A small network was trained on invented records. Each row is its activation on one of them, seen along a few directions.
Each row is followed by the record's values for the fields MUGOP, VUL, DOK, BAZET, ZUBI.
A field that a record lacks is written none.
Other fields move the rows too, some of them a lot.
In the rows, 500 means zero.
Strong random noise was added to every row along 2 fixed directions; ignore it. To show where, here is one row again and again, with new noise each time:
[424 511 531 504 489 458 517 470 538 541 543 502 453 498 459 585 443 537
 504 475 421]
[365 276 465 444 482 469 550 474 613 344 520 411 433 603 657 683 435 432
 346 451 614]
[516 386 481 513 480 421 542 522 514 474 532 491 502 602 492 564 412 549
 462 469 426]
[465 505 524 516 487 444 520 487 518 549 543 512 473 518 439 562 434 558
 515 477 393]

[663 625 529 668 488 526 542 537 393 618 536 639 529 529 411 373 485 589
 609 527 347] -> MUGOP: tiz / VUL: zop / DOK: none / BAZET: gufan / ZUBI: none
[405 653 552 441 514 479 454 464 536 603 507 508 463 383 375 539 499 533
 565 501 429] -> MUGOP: none / VUL: none / DOK: pimi / BAZET: niru / ZUBI: lopid
[635 307 430 479 482 389 525 571 474 433 482 466 581 640 491 482 448 551
 441 475 462] -> MUGOP: none / VUL: none / DOK: none / BAZET: gufan / ZUBI: none
[466 561 520 468 507 431 477 497 509 590 517 502 485 450 371 518 469 578
 538 482 381] -> MUGOP: none / VUL: none / DOK: veg / BAZET: gufan / ZUBI: none
[214 591 562 375 542 542 439 411 633 529 490 442 406 339 488 634 531 449
 466 476 563] -> MUGOP: none / VUL: none / DOK: none / BAZET: niru / ZUBI: mek
[493 568 520 573 488 589 523 468 491 497 492 527 453 447 580 463 577 430
 521 526 581] -> MUGOP: tiz / VUL: zop / DOK: none / BAZET: gufan / ZUBI: none
[208 425 523 371 535 540 478 407 674 396 498 410 395 442 624 715 512 392
 370 457 665] -> MUGOP: none / VUL: none / DOK: none / BAZET: niru / ZUBI: lopid
[384 611 527 523 487 642 495 408 518 480 498 477 395 374 645 504 617 356
 507 528 699] -> MUGOP: zoma / VUL: lur / DOK: none / BAZET: gufan / ZUBI: none
[564 542 515 600 482 582 544 505 462 506 532 584 480 551 554 455 479 496
 518 529 506] -> MUGOP: zoma / VUL: sevo / DOK: none / BAZET: niru / ZUBI: lopid
[696 334 427 507 485 373 519 596 429 454 507 497 615 676 451 463 406 589
 486 481 393] -> MUGOP: none / VUL: none / DOK: pimi / BAZET: niru / ZUBI: lopid
[442 467 484 448 531 454 476 503 533 485 517 487 501 517 464 573 457 530
 467 471 463] -> MUGOP: none / VUL: none / DOK: fako / BAZET: niru / ZUBI: lopid
[413 610 523 454 500 652 449 421 509 461 424 432 465 307 651 427 700 309
 520 553 762] -> MUGOP: tiz / VUL: zop / DOK: none / BAZET: niru / ZUBI: mek
[487 601 538 494 536 444 468 523 486 635 520 553 535 469 303 484 437 632
 563 483 295] -> MUGOP: none / VUL: none / DOK: none / BAZET: niru / ZUBI: mek
[453 581 526 449 541 452 446 494 516 585 506 520 517 438 357 520 485 578
 537 483 386] -> MUGOP: none / VUL: none / DOK: bepig / BAZET: niru / ZUBI: lopid
[454 427 470 510 489 623 513 449 521 341 484 450 457 508 745 527 592 324
 428 519 762] -> MUGOP: zoma / VUL: lur / DOK: none / BAZET: niru / ZUBI: lopid
[434 778 592 427 515 500 394 419 489 690 478 497 497 247 325 446 608 517
 657 526 433] -> MUGOP: none / VUL: none / DOK: none / BAZET: niru / ZUBI: lopid
[360 500 521 428 532 471 472 468 578 507 522 479 461 471 462 616 460 519
 468 467 471] -> MUGOP: none / VUL: none / DOK: veg / BAZET: niru / ZUBI: lopid
[388 575 516 505 486 634 490 410 528 443 479 459 410 377 674 516 634 330
 497 526 726] -> MUGOP: zoma / VUL: lur / DOK: none / BAZET: gufan / ZUBI: none
[462 364 439 358 494 469 465 503 537 378 434 361 521 489 599 529 551 400
 423 493 668] -> MUGOP: none / VUL: none / DOK: pimi / BAZET: niru / ZUBI: mek
[387 540 501 344 527 490 406 451 556 477 422 394 494 327 502 522 628 412
 501 506 617] -> MUGOP: none / VUL: none / DOK: bepig / BAZET: niru / ZUBI: lopid
[582 606 525 605 491 565 516 498 443 546 494 568 499 461 505 406 566 486
 574 536 491] -> MUGOP: tiz / VUL: zop / DOK: none / BAZET: gufan / ZUBI: none
[655 430 442 425 482 405 463 563 436 471 434 434 607 518 458 412 535 507
 530 514 499] -> MUGOP: none / VUL: none / DOK: pimi / BAZET: niru / ZUBI: lopid
[282 594 578 549 463 654 546 378 598 468 537 492 321 413 674 627 533 359
 477 524 672] -> MUGOP: tiz / VUL: ruta / DOK: none / BAZET: gufan / ZUBI: none
[491 713 568 582 484 590 517 491 475 615 514 579 451 418 453 436 509 506
 603 551 448] -> MUGOP: tiz / VUL: ruta / DOK: none / BAZET: niru / ZUBI: mek
[465 496 485 451 532 447 469 515 518 508 506 494 513 500 431 544 467 542
 492 479 436] -> MUGOP: none / VUL: none / DOK: fako / BAZET: niru / ZUBI: lopid
[624 494 515 650 453 556 582 517 449 488 525 571 487 583 566 437 488 495
 526 541 498] -> MUGOP: tiz / VUL: divo / DOK: none / BAZET: gufan / ZUBI: none
[554 242 409 435 476 407 535 556 524 341 475 411 535 653 590 557 449 480
 378 472 571] -> MUGOP: none / VUL: none / DOK: pimi / BAZET: gufan / ZUBI: none
[423 602 542 402 493 495 437 441 531 553 471 442 485 360 456 513 564 461
 552 511 542] -> MUGOP: none / VUL: none / DOK: razo / BAZET: niru / ZUBI: lopid
[512 501 479 420 532 432 445 539 488 536 461 476 562 465 385 464 502 559
 511 490 429] -> MUGOP: none / VUL: none / DOK: bepig / BAZET: niru / ZUBI: mek
[559 635 515 512 496 603 460 483 434 526 431 491 529 359 542 338 659 406
 579 563 624] -> MUGOP: tiz / VUL: zop / DOK: none / BAZET: niru / ZUBI: mek
[504 734 570 438 494 471 419 464 468 670 468 498 521 306 319 424 575 535
 656 533 410] -> MUGOP: none / VUL: none / DOK: razo / BAZET: niru / ZUBI: lopid
[241 660 591 453 537 522 459 387 598 622 563 509 380 349 419 636 488 529
 513 462 448] -> MUGOP: none / VUL: none / DOK: bepig / BAZET: gufan / ZUBI: none
[382 321 455 386 532 463 487 499 601 369 484 423 490 557 577 635 468 463
 361 455 594] -> MUGOP: none / VUL: none / DOK: bepig / BAZET: niru / ZUBI: lopid
[448 448 458 382 520 460 449 502 538 433 448 414 510 451 519 536 550 448
 461 493 581] -> MUGOP: none / VUL: none / DOK: fako / BAZET: niru / ZUBI: lopid
[607 513 502 519 473 403 508 537 446 579 513 520 549 532 370 455 448 601
 562 496 344] -> MUGOP: none / VUL: none / DOK: razo / BAZET: gufan / ZUBI: none
[290 449 531 439 511 506 510 422 625 465 537 454 401 483 560 671 465 468
 408 453 563] -> MUGOP: none / VUL: none / DOK: none / BAZET: gufan / ZUBI: none
[495 291 455 497 482 422 562 538 542 410 531 468 495 662 554 602 383 529
 395 451 476] -> MUGOP: none / VUL: none / DOK: razo / BAZET: gufan / ZUBI: none
[318 549 534 380 530 510 446 450 593 521 474 443 454 385 469 575 524 474
 469 482 549] -> MUGOP: none / VUL: none / DOK: none / BAZET: niru / ZUBI: mek
[321 518 533 389 524 503 457 446 607 491 482 447 447 411 498 610 517 461
 458 479 559] -> MUGOP: none / VUL: none / DOK: none / BAZET: niru / ZUBI: lopid
[512 395 459 488 505 424 511 522 503 468 531 482 511 584 488 551 435 548
 451 464 449] -> MUGOP: none / VUL: none / DOK: fako / BAZET: gufan / ZUBI: none
[541 404 458 518 493 577 526 518 504 372 454 483 511 547 664 468 561 395
 434 522 673] -> MUGOP: tiz / VUL: zop / DOK: none / BAZET: niru / ZUBI: lopid
[459 573 543 485 531 462 475 491 502 617 542 541 518 485 348 512 430 614
 533 473 346] -> MUGOP: none / VUL: none / DOK: none / BAZET: niru / ZUBI: mek
[575 697 558 610 511 581 490 493 408 646 533 615 526 447 409 365 518 563
 612 531 391] -> MUGOP: tiz / VUL: zop / DOK: none / BAZET: niru / ZUBI: mek
[399 535 501 386 541 474 428 488 538 521 458 447 510 394 434 518 540 499
 496 488 505] -> MUGOP: none / VUL: none / DOK: bepig / BAZET: niru / ZUBI: mek
[340 474 514 496 515 653 512 430 575 389 494 473 421 467 710 568 567 348
 407 504 725] -> MUGOP: tiz / VUL: zop / DOK: none / BAZET: niru / ZUBI: mek
[365 740 615 599 468 632 527 395 529 611 556 570 358 369 521 541 523 456
 590 537 511] -> MUGOP: tiz / VUL: ruta / DOK: none / BAZET: gufan / ZUBI: none
[250 522 552 398 529 536 460 395 631 478 510 439 410 393 553 663 529 425
 447 471 597] -> MUGOP: none / VUL: none / DOK: none / BAZET: niru / ZUBI: lopid
[646 598 503 460 499 401 431 536 408 625 477 505 603 438 306 380 521 596
 625 517 351] -> MUGOP: none / VUL: none / DOK: veg / BAZET: niru / ZUBI: lopid

Here are new rows. What are their fields?
[680 782 547 569 489 570 435 498 351 656 436 561 579 304 399 243 681 482
 718 587 472] -> MUGOP: tiz / VUL: zop / DOK: none / BAZET: niru / ZUBI: lopid
[270 621 543 418 511 695 451 378 590 428 423 407 389 261 706 513 713 256
 471 547 842] -> MUGOP: tiz / VUL: zop / DOK: none / BAZET: niru / ZUBI: mek
[525 414 470 460 534 428 478 537 486 504 515 496 569 572 421 505 431 589
 464 462 406] -> MUGOP: none / VUL: none / DOK: bepig / BAZET: niru / ZUBI: mek
[259 481 530 424 529 507 481 416 618 481 534 447 398 435 542 669 490 465
 420 451 553] -> MUGOP: none / VUL: none / DOK: bepig / BAZET: gufan / ZUBI: none
[357 612 574 484 514 491 487 425 562 602 549 521 426 416 415 592 477 544
 528 476 421] -> MUGOP: none / VUL: none / DOK: none / BAZET: gufan / ZUBI: none
[536 517 512 591 485 579 535 476 475 483 515 540 476 513 589 464 543 453
 506 516 566] -> MUGOP: tiz / VUL: zop / DOK: none / BAZET: gufan / ZUBI: none
[585 482 478 431 508 434 447 529 452 524 453 454 598 474 418 417 533 531
 534 502 463] -> MUGOP: none / VUL: none / DOK: none / BAZET: niru / ZUBI: mek
[427 491 512 458 534 459 484 513 539 536 513 505 508 512 410 551 432 571
 476 468 404] -> MUGOP: none / VUL: none / DOK: none / BAZET: niru / ZUBI: mek
[796 687 500 591 488 524 458 565 298 632 435 570 647 412 378 184 628 538
 693 580 421] -> MUGOP: tiz / VUL: zop / DOK: none / BAZET: niru / ZUBI: mek
[747 745 559 714 485 506 523 542 321 739 554 691 566 490 289 285 487 666
 710 540 222] -> MUGOP: tiz / VUL: zop / DOK: none / BAZET: gufan / ZUBI: none
[505 588 521 531 514 432 488 508 466 626 558 551 499 489 346 503 432 621
 562 474 308] -> MUGOP: none / VUL: none / DOK: fako / BAZET: gufan / ZUBI: none
[721 527 488 619 488 527 517 548 376 535 504 587 593 567 482 343 517 542
 573 531 441] -> MUGOP: tiz / VUL: zop / DOK: none / BAZET: niru / ZUBI: lopid
[500 425 496 521 487 426 541 524 515 515 544 510 492 590 456 562 395 574
 475 463 390] -> MUGOP: none / VUL: none / DOK: razo / BAZET: gufan / ZUBI: none
[751 228 376 449 489 329 516 653 437 391 450 461 659 712 452 435 416 587
 434 481 428] -> MUGOP: none / VUL: none / DOK: veg / BAZET: niru / ZUBI: lopid
[693 242 407 600 469 509 591 580 443 335 497 512 563 735 675 446 463 472
 394 494 590] -> MUGOP: tiz / VUL: zop / DOK: none / BAZET: gufan / ZUBI: none
[682 490 447 445 521 381 439 597 402 553 430 488 647 493 328 350 520 599
 565 509 366] -> MUGOP: none / VUL: none / DOK: bepig / BAZET: niru / ZUBI: mek
[244 588 568 429 500 522 486 399 624 530 516 449 367 360 511 653 520 442
 488 482 543] -> MUGOP: none / VUL: none / DOK: razo / BAZET: gufan / ZUBI: none
[548 462 485 480 535 414 482 544 486 538 518 533 564 563 378 506 425 615
 499 470 358] -> MUGOP: none / VUL: none / DOK: bepig / BAZET: niru / ZUBI: lopid
[366 707 561 532 490 654 477 384 513 542 505 496 382 312 594 492 635 369
 558 539 662] -> MUGOP: zoma / VUL: lur / DOK: none / BAZET: gufan / ZUBI: none
[306 586 537 447 525 498 475 437 580 560 540 486 401 410 453 615 478 514
 485 467 478] -> MUGOP: none / VUL: none / DOK: fako / BAZET: gufan / ZUBI: none
[539 500 499 500 510 431 498 534 471 573 545 532 543 568 374 496 392 620
 518 474 344] -> MUGOP: none / VUL: none / DOK: pimi / BAZET: niru / ZUBI: mek
[157 692 597 384 554 546 426 383 638 601 527 473 370 286 421 659 512 483
 512 475 495] -> MUGOP: none / VUL: none / DOK: veg / BAZET: niru / ZUBI: mek
[445 463 513 488 492 450 521 487 547 500 529 493 468 530 477 589 441 529
 478 475 446] -> MUGOP: none / VUL: none / DOK: razo / BAZET: gufan / ZUBI: none
[684 469 452 450 503 366 460 595 423 538 448 491 628 526 341 394 491 597
 560 509 364] -> MUGOP: none / VUL: none / DOK: veg / BAZET: niru / ZUBI: lopid
